A small network was shown many inputs. Here are its activations along a few directions, one row for each input.
Each table varies a few parts of the input and shows all the possible inputs, shuffled.
A made-up example of a description, with smaller parts first: one of 8 places around a ring, together with either a single point or (one of 2 separate values, together with one of 4 places along a line) or one of 9 places along a line.
Shared parts are said once, and a part with two or three values counts as separate values.
In the rows, zero is written as 128.

Rows:
x1: [100 196 137 179 151 161 116 178 130 102 166]
x2: [137  85 120 115 116 130 136 114 114 129 111]
x3: [143  81 109 125 119 133 142 108 129 135 109]
x4: [138  86 121 125 133  96 133  96 154 156 125]
x5: [147  83 118 126 123 120 136 107 144 143 127]
x6: [121  90 125 133 116 101 127 111 150 164 140]
x7: [138  90 131 117 126  85 127  99 153 170 132]
x8: [157  76 114 107 129 116 144  99 132 138 109]
x9: [127 182 134 136 126 170 121 187  84  66 139]
x10: [ 92 227 154 133 154 142 120 156 137  94 125]
x11: [148  77 113 114 125 107 142  88 140 144 114]
x12: [102 238 167 114 137 145 101 198  98 104 161]
x13: [126  89 125 132 118 111 133 107 157 156 133]
x14: [151  81 114 105 117 118 142 102 115 131 102]
x15: [ 92 237 138 161 130 184 102 171  83  88 127]
- What do these inputs look like to the network? => either one of 5 separate values or (one of 2 separate values, together with one of 5 places along a line)
- Which other rows does x7 become when the choice among 2 separate values takes its other values? List them by row number. => x6

Rows:
x16: [137 106 102 126 124 149 149  89  99 107  80]
x17: [130  81 105 152 133 126 139 107 160 148 139]
x18: [131 126 136 103 140  92 126  87 141 149 110]
x19: [ 82 226 165 140 141 128 103 191 135 125 177]
x20: [118 203 140 126 125 177 123 191  66  68 122]
x21: [108 209 152 131 127 165 119 188  90  80 144]
x22: [154 111 117  97 128 125 139  91  95 108  73]
x23: [169  50  99 124 104 141 145 121 103 126 114]
x24: [133  68 126 137 121  87 124 117 181 176 159]
x25: [117 135 148 103 145  74 118  91 163 171 127]
x26: [117  86 116 156 131 107 130 104 189 170 148]
x27: [142  75  97 147 121 145 142 106 135 134 121]
x28: [107 130 133 138 152  93 129  90 179 156 128]
x29: [133  97 151 106 121  72 124 113 163 180 151]
x30: [112 208 129 155 126 192 113 182  69  63 124]
x31: [149  92 141  96 119  93 126 119 138 157 139]
x32: [157  84 133  95 107 110 138 119 114 143 123]
x33: [144  60 118 124 110 113 134 119 156 156 147]
x34: [154  56 109 125 109 127 142 120 128 145 131]
x35: [148 120 127  99 134 110 133  93 115 129  95]
x36: [107 212 135 155 141 177 113 182 100  78 138]
x37: [166  76 125  89 103 121 134 120  91 123 101]
x38: [ 96 221 146 157 145 166 107 180 123  99 158]
x39: [144  67  87 145 113 158 149 108 109 119  99]
x40: [ 99 223 159 130 133 148 104 187 113 105 158]
x41: [121 121 121 134 145 115 137  93 150 136 119]
x42: [ 75 226 157 167 145 142 104 181 150 117 169]
x43: [132 115 111 128 141 130 142  94 128 116  93]
- What do these inputs look like to the network? => one of 4 places along a line, together with either one of 2 separate values or one of 5 places around a ring
- Changing only the place on the line of 4 turns x19 into x20. The same change can be made to x28. Which row results? => x16
- Which other rows does x37 become when the place on the line of 4 takes its other values? List them by row number. => x29, x31, x32

Rows:
x44: [131 165 127 105 149 141 142 124 109  81  91]
x45: [134 112 110 160  98 173 120 159  91 115 141]
x46: [142  53 109 138 125  92 135  62 160 184 115]
x47: [157  29  95 129 103 112 144  53 117 162  92]
x48: [125 168 131 114 115 141 125 111  68 113  91]
x49: [153 127 140  72 137 122 140 137 116  92 105]
x50: [132  61 118 136 146  83 130  60 199 185 128]
x51: [155  89 120 100 125 134 147 154 128  99 137]
x52: [137 114 137 129 109 107 118 150 134 155 165]
x53: [123 150 162  90 122  92 111 131 121 150 130]
x54: [103 200 152 116 162 112 111 118 156 135 131]
x55: [115 160 171  91 141  80 114 134 157 145 146]
x56: [118 137 120 170 120 151 114 165 136 142 165]
x57: [124 119 149 121 133 104 129 156 172 155 177]
x58: [110 188 142 121 141 118 104 121 116 140 120]
x59: [144 133 143  81 100 115 127 125  81 119 103]
x60: [113 158 116 158 113 176 125 135  75 105 106]
x61: [119 157 107 153 145 170 143 144 116  68 109]
x62: [161  28  93 123 137 111 162  65 152 127  93]
x63: [151  88 124 113  87 131 134 145  90 130 136]
x64: [ 87 188 140 165 154 143 114 143 158 126 145]
x65: [105 148 137 170 141 138 121 167 170 135 177]
x66: [137 115 105 149 135 173 148 168 127  80 135]
x67: [ 96 182 126 166 132 151 114 143 123 129 134]
- What do these inputs look like to the network? => one of 4 places along a line, together with either a single point or one of 5 places around a ring
- Changing only the place on the line of 4 turns x49 into x55. The same change can be made to x44. Which row results? => x54
- Which other rows does x47 become when the place on the line of 4 takes its other values? List them by row number. => x46, x50, x62
- List by row number the other rows that have the place on the line of 4 in common with x45. => x47, x48, x59, x60, x63

Rows:
x68: [ 91 217 166 155 141 148 100 206 150 117 187]
x69: [152  43 108 141 111 122 138 125 158 154 155]
x70: [ 74 233 147 176 162 148 105 173 155 108 164]
x71: [143 139 130 109 111 164 129 155  67  92 109]
x72: [125 174 137 136 113 169 120 181  86  94 140]
x73: [152  56 105 115 124 112 150  67 131 143  88]
x74: [109 193 152 142 126 159 112 195 114 104 163]
x75: [136  59 112 165 118 118 134 135 179 162 178]
x76: [169 111 120  86 105 145 143 129  58  87  84]
x77: [113 177 121 153 134 176 126 151  94  86 118]
x78: [120  57  98 187 133 132 141 106 193 159 152]
x79: [ 96 202 130 159 143 166 113 169 120  97 142]
x80: [137  46  93 158 129 128 145  94 162 148 127]
x81: [134 150 109 128 129 171 142 122  73  85  90]
x82: [136  87 119 114 137  78 132  61 157 174 106]
x83: [110 186 184  57 139  50 106 114 156 178 139]
x84: [100 189 170  76 155  59 111  81 168 169 114]
x85: [148  78 139 100 120  68 124  97 155 177 127]
x86: [162  49 117 101 105 100 139 100 124 154 111]
x87: [153 112 104 100 125 147 148  98  60  75  65]
- Changing only one part turns x85 into x82. The same change can be made to x74. Which row results? => x79
- What do these inputs look like to the network? => one of 2 separate values, together with either a single point or one of 4 places along a line or one of 5 places along a line
- Which other rows does x69 become when the place on the line of 4 takes its other values? List them by row number. => x75, x85, x86
